Each row below holds a small network's activations on one input, seen along a few directions.
Each table varies a few parts of the input and shows all the possible inputs, shuffled.
A made-up example of a description, with smaller parts first: one of 8 places around a ring, together with either a single point or one of 11 places around a ring or (one of 3 separate values, together with one of 4 places along a line).
Shared parts are said once, and a part with two or three values counts as separate values.

Other details of the inputs shift rows strongly along two fixed directions, in all tables alike. That doesn't count.

Rows:
row 1: 172 310 -227 245 -193 -162 162 243 10 215 483 -14 294
row 2: -279 -238 264 -322 -14 31 -273 -259 6 -206 -556 -21 111
row 3: -315 138 400 -380 110 -299 19 -295 19 365 350 -55 59
row 4: 206 408 -197 199 -43 298 -69 194 -159 36 -304 -83 -295
row 5: 254 351 252 288 219 23 264 65 139 395 458 -205 185
row 6: -205 -156 299 -375 -128 -163 -44 -42 40 -190 299 31 89
row 7: 299 34 -46 331 164 -149 19 50 -72 375 300 -243 498
row 8: 423 -104 52 291 8 287 -88 95 6 -151 -354 -240 105
row 9: 216 337 110 228 191 -15 113 140 -52 470 448 -229 129
row 10: 266 -4 12 114 -290 401 -8 353 86 -220 -91 -195 -11
row 11: 390 243 250 262 289 -30 226 55 11 233 583 -197 42
row 12: 277 105 -350 284 -74 168 -172 106 -168 -73 -462 -93 54
row 13: -434 -77 253 -351 -78 -323 15 -46 -43 57 496 38 330
row 14: 141 -230 158 -26 124 -25 -140 -137 -83 -181 -133 -115 126
row 15: 70 -221 -281 192 77 301 -116 478 64 46 -289 -194 -128
row 16: 326 120 -217 349 -52 226 -30 45 13 -158 -461 -74 100
row 17: 263 -8 -40 392 234 -135 103 39 -121 262 377 -231 522
row 18: -95 -487 -79 -510 33 250 26 -574 -353 37 -355 658 -18
row 19: -132 126 -183 -180 -384 -10 -14 47 9 -67 12 29 43
row 20: -148 -181 42 -558 55 449 105 -467 -351 87 -295 641 -398
row 21: -140 -370 -39 77 82 67 -61 86 15 -44 -40 -72 -186
row 22: -182 -8 16 -202 -34 -373 -90 -372 -33 60 -100 97 209
row 23: 188 17 104 112 -8 -104 -55 -168 37 -216 -333 81 45
row 24: -445 -307 200 -231 242 -463 74 -50 99 184 319 36 113
row 25: 261 -102 -231 151 -86 337 -166 83 -105 19 -357 -334 156
row 26: 294 222 -157 317 -104 -147 160 91 81 10 671 60 190
row 27: -71 -51 276 -134 179 -611 16 -442 1 -86 190 228 218
row 28: -224 -162 221 -263 79 -210 -69 -349 32 83 -56 -115 321
row 29: 346 -217 -461 -63 -249 730 267 55 -275 76 -5 444 -39
row 30: 365 421 24 379 220 -121 177 -76 13 166 551 26 -60
row 31: -468 -24 -50 -410 -328 15 -206 -4 -153 -412 -334 194 -141
row 32: -67 171 165 -154 39 255 4 -56 10 93 -128 -227 -152
row 33: -412 37 283 -434 72 139 -347 -45 -147 -45 -386 17 -261
row 34: -207 -601 -199 -522 42 276 166 -287 -135 46 -322 675 -350
row 35: 156 -94 -111 262 179 -91 332 197 290 388 419 -280 198
row 36: 152 139 -60 133 -148 43 268 191 145 255 584 -276 415
row 37: -146 297 547 -195 159 -462 139 -351 134 75 238 242 -101
row 38: -406 -231 -146 -386 -140 -103 -143 -67 108 -156 -511 122 -359
row 39: 181 154 61 217 -118 1 255 236 192 232 586 -175 449
row 40: -235 45 282 -315 -96 -552 109 -216 92 -137 504 284 137
row 41: -273 -18 198 -395 -362 -21 -152 -66 81 -463 -376 228 -218
row 42: -267 -243 150 -279 -42 -157 -72 -60 229 -340 -518 233 -421
row 43: 274 126 7 160 96 460 -152 97 -93 -104 -61 -215 -324
row 44: 151 -85 -125 301 196 -189 187 308 158 458 446 -209 203
row 45: 358 -2 -135 400 217 -310 354 173 221 94 445 34 -6
row 46: 250 -114 -368 310 23 175 -21 216 126 -233 -185 15 -363
row 47: -82 340 9 -17 76 39 -108 35 -118 42 -186 100 -204
row 48: -432 -43 259 -373 -74 -345 -84 4 27 162 467 85 368
row 49: 148 92 -318 277 -339 336 -43 216 -156 -283 -61 10 -110
row 50: 170 103 11 243 50 488 -106 99 -230 -46 -116 -211 -289
row 51: 217 401 -179 175 -53 391 85 79 -23 -26 -309 -158 -285
row 52: 322 -179 9 321 281 -190 295 231 220 199 545 -162 91
row 53: 238 61 -342 332 -10 200 -94 92 -221 -203 -423 -79 64
row 54: -336 113 44 -343 -270 -231 81 -161 107 -66 140 116 126
row 55: 104 198 -364 153 -290 275 -103 393 -75 -148 -154 4 9
row 56: 110 3 -260 -24 -395 458 -79 338 -29 -56 -90 -294 51
row 57: -454 -217 -103 -304 12 -154 -225 55 66 -171 -511 232 -304
row 58: -190 -268 238 -54 135 -237 -168 -368 -170 0 95 4 249
row 59: 159 -29 -415 229 -53 221 146 252 186 -51 -326 -131 -230
row 60: 273 -3 -259 425 -22 158 -106 -71 -222 -196 -269 -12 21
row 61: -385 -283 156 -325 106 -434 69 -118 217 312 291 -31 96
row 62: -199 -340 167 -300 44 14 -421 -331 -107 -328 -367 6 -43
row 63: -93 308 14 2 67 50 -7 -22 -185 -61 -142 61 -231
row 64: 236 -245 -14 204 33 258 51 335 233 -104 -269 -183 -232
row 65: 229 -85 -186 245 66 292 -246 208 -157 2 -351 -227 215
row 66: -84 -70 -94 47 18 -74 101 94 258 -70 -249 93 -165
row 67: -374 -250 339 -235 201 -448 152 -113 337 234 274 59 148
row 68: -447 -268 139 -395 -305 168 -295 -67 -164 -342 -150 43 -115
row 69: 211 -293 -226 230 88 296 -83 274 126 -132 -85 -180 -265
row 70: -423 -199 -112 -331 -64 -169 -194 12 49 -141 -509 172 -341
row 71: -284 -122 291 -331 -68 -316 -76 -188 77 -26 614 86 203
row 72: -329 229 385 -129 178 -479 69 -463 -113 134 421 279 -82
row 73: 257 99 -339 323 7 163 -181 145 -149 -85 -421 -30 115
row 74: 211 362 -234 131 -127 369 -18 116 -97 7 -325 -136 -319
row 75: -333 99 353 -271 186 -118 -52 -144 -147 112 141 -23 -48
row 76: -92 156 -42 -70 -309 61 27 90 113 -193 -95 91 44
row 77: 233 409 -60 238 -28 376 55 127 26 -83 -358 -62 -275
row 78: 309 213 -154 368 110 -250 253 -147 76 261 288 -108 442
row 79: 118 138 -47 141 -122 -97 125 277 20 343 638 -190 425
row 80: -170 124 687 -269 212 -335 81 -289 133 175 323 48 -12
row 81: -81 -63 103 -81 107 -386 -161 -433 -28 -162 35 214 98
row 82: -414 -316 -50 -189 -35 -108 -157 -133 -14 -309 -401 238 -420
row 83: 145 42 -275 413 190 -264 307 237 97 205 363 -1 95
row 84: 381 315 -52 232 40 309 35 123 -88 -232 -210 -45 -399
Description of these inputs: one of 4 separate values, together with either a single point or (one of 2 separate values, together with one of 10 places around a ring).
Q: Changing only the choice among 4 separate values turns row 74 into row 22. The same change can be made to row 47. Which row results?
A: row 73
Q: Changing only the choice among 4 separate values turns row 53 into row 63. The same change can be made to row 8. Which row results?
A: row 80
Q: Changing only the choice among 4 separate values turns row 72 into row 82. The same change can be made to row 37. Which row results?
A: row 42
Q: Which other rows does row 26 become when the choice among 2 separate values takes its other values? List them by row number.
A: row 71
Q: Which other rows does row 73 become when the choice among 2 separate values takes its other values? List them by row number.
A: row 65
Q: Which other rows does row 52 become when the choice among 4 separate values takes its other values? List them by row number.
A: row 6, row 11, row 14
Q: A walk changes only the place on the ring of 10. It starts at row 61 and steps to row 44. List the rest of the walk in order.
A: row 15, row 24, row 21, row 69, row 52, row 64, row 67, row 35

Rows:
row 85: 147 69 -155 195 -8 278 -124 217 24 -109 -546 -284 -141
row 86: 73 275 65 110 -20 60 71 79 -59 239 389 -141 169
row 87: -272 -166 92 -221 141 -286 -113 -301 -20 -35 -119 225 -158
row 88: 239 106 -90 106 -4 -17 266 19 17 201 295 207 160
row 89: 351 127 -166 180 -206 672 -128 364 -6 -393 -560 -214 -422
row 90: 206 149 143 277 95 -128 103 55 65 -3 320 -79 105
row 91: 294 0 -237 204 -150 708 -251 264 -128 -240 -743 -368 -156
row 92: -348 15 195 -242 75 -343 -216 -151 5 -60 -162 -5 -36
row 93: 128 204 164 160 118 3 148 156 49 151 405 -89 -35
row 94: 223 174 -331 286 -216 507 -220 351 -90 -392 -705 -252 -273
row 95: 116 152 -99 187 124 -35 236 22 17 248 347 98 -71
row 96: 219 68 142 264 208 -137 32 76 50 92 300 -138 75
row 97: 39 -132 -144 202 -121 -166 82 236 134 20 379 -134 356
row 98: -640 -513 230 -589 -60 -332 -206 -164 181 -129 -210 22 111
row 99: 250 126 -81 112 12 12 252 -105 -8 162 361 80 74
row 100: 172 288 62 106 -93 -4 94 11 26 154 337 -129 234
row 101: 27 332 3 166 53 -103 129 170 38 226 306 -129 47
row 102: -160 -86 104 -190 27 -195 17 -341 -99 -61 96 228 24
row 103: -301 -43 248 -301 12 -182 -272 -230 -104 -62 -84 -18 80
row 104: 143 94 -91 109 70 48 247 87 -67 280 342 199 96
row 105: 218 37 -101 220 52 -88 195 3 -58 131 261 208 235
row 106: -480 -414 82 -391 -66 -306 -240 -26 90 -132 -42 -4 112
row 107: -363 -296 216 -451 102 -222 -51 -347 -25 17 -248 348 17
row 108: -40 -81 -119 75 -120 -23 144 332 118 200 458 -158 175
row 109: -463 -9 343 -444 -107 -254 -246 -341 -89 -188 -104 103 93
row 110: 227 -38 -117 212 163 -104 130 14 -71 219 240 155 199
row 111: 253 -62 -50 203 200 -25 214 -145 -8 246 224 -15 154
row 112: -439 -150 170 -386 2 -297 -126 -397 -21 -212 -235 336 -200
row 113: 156 114 -78 112 87 76 237 -40 -89 243 408 70 12
row 114: -374 -279 301 -466 -20 187 -374 -148 9 -437 -828 -6 -417
row 115: 246 -26 -100 221 181 -71 116 -108 -96 185 309 20 117
row 116: 215 165 -101 189 48 -97 256 -47 103 168 296 108 -9
row 117: 242 244 -315 171 -270 559 -152 369 -14 -318 -659 -246 -342
row 118: -628 -323 206 -674 -292 -288 -163 -122 170 -206 -64 124 7
row 119: 323 -117 -394 287 -18 596 -86 189 -45 -208 -761 -122 -389
Q: What do these inputs look like to the network?
A: one of 5 places along a line, together with either a single point or one of 6 places along a line
Q: Changing only the place on the line of 5 turns row 107 into row 104. The same change can be made to row 91. Which row results?
A: row 86
Q: Which other rows agree with row 94 in the place on the line of 5? List them by row number.
A: row 90, row 97, row 102, row 105, row 109, row 112
Q: Which other rows does row 97 become when the place on the line of 5 takes its other values? List them by row number.
A: row 98, row 106, row 108, row 118

Rows:
row 120: 10 193 203 56 24 -119 69 -72 92 -71 149 -53 -84
row 121: 247 -171 -308 296 -237 386 -105 545 155 -323 -295 -371 -58
row 122: 11 202 161 -30 -63 10 6 -152 -92 25 177 -79 133
row 123: 265 262 -273 348 -109 473 -108 286 -124 -181 -287 -278 -277
row 124: 337 58 -228 368 181 -226 355 -69 73 386 377 59 297
row 125: -17 -338 -223 -145 2 442 -135 -34 -80 -197 -706 31 -385
row 126: -70 98 -81 -89 -74 58 -38 29 -86 -45 30 92 -208
row 127: -467 -13 361 -483 1 -61 -175 -239 11 -112 -248 9 -267
row 128: 283 230 30 183 10 -102 277 -46 -44 320 709 56 336
row 129: -444 -216 115 -222 -51 -475 -113 49 126 36 333 -98 271
row 130: 18 -99 -310 97 -290 261 -131 457 121 -194 -371 -315 65
row 131: 172 -55 -65 253 -98 -149 113 243 115 218 619 -286 622
row 132: -345 158 132 -335 -168 47 -192 -141 -11 -226 -470 20 -249
row 133: 93 256 198 267 307 -504 103 -102 12 341 608 -83 306
row 134: -154 -154 106 -181 146 -47 94 -90 -18 141 61 221 -57
row 135: -17 -44 -72 -191 -223 400 -167 85 -30 -440 -562 95 -516
row 136: -62 -55 -87 12 75 -32 33 -19 -110 41 81 233 -55
row 137: -211 157 286 -167 123 -377 -66 -217 31 75 -38 44 113
row 138: 252 -189 -272 105 -35 302 -6 -107 -158 -59 -227 60 45
row 139: 551 362 -388 498 -105 359 233 389 21 158 121 -121 -3
row 140: -313 -51 407 -330 89 -246 -240 -269 24 -271 -321 89 -185
row 141: 105 -91 2 280 55 -261 197 345 284 392 704 -335 458
row 142: 157 -235 -196 63 23 177 -17 -76 8 -220 -370 119 -233
row 143: 318 56 -414 274 -120 512 49 300 -99 -82 -445 52 -176
row 144: 623 31 -549 689 135 242 229 222 -65 213 180 -118 66
row 145: -215 -160 211 -226 95 -257 63 -223 30 -61 74 369 -82
row 146: -198 36 373 -253 76 -256 -177 -340 -101 1 33 50 205
row 147: -285 -153 245 -378 37 -265 43 -369 -143 81 209 385 196
row 148: -384 -26 331 -473 76 -283 59 -242 65 153 258 204 -90
row 149: -260 -48 306 -287 119 -9 -249 -143 -9 -99 -382 -48 -188
Q: Changing only one part turns row 135 into row 128. The same change can be made to row 142. Which row results?
A: row 138
Q: What do these inputs look like to the network?
A: one of 5 separate values, together with either a single point or one of 5 places along a line
Q: Which other rows does row 132 become when the choice among 5 separate values takes its other values? List them by row number.
A: row 120, row 122, row 123, row 127
Q: Which other rows agree with row 133 in the choice among 5 separate values? List them by row number.
A: row 123, row 126, row 129, row 136, row 144
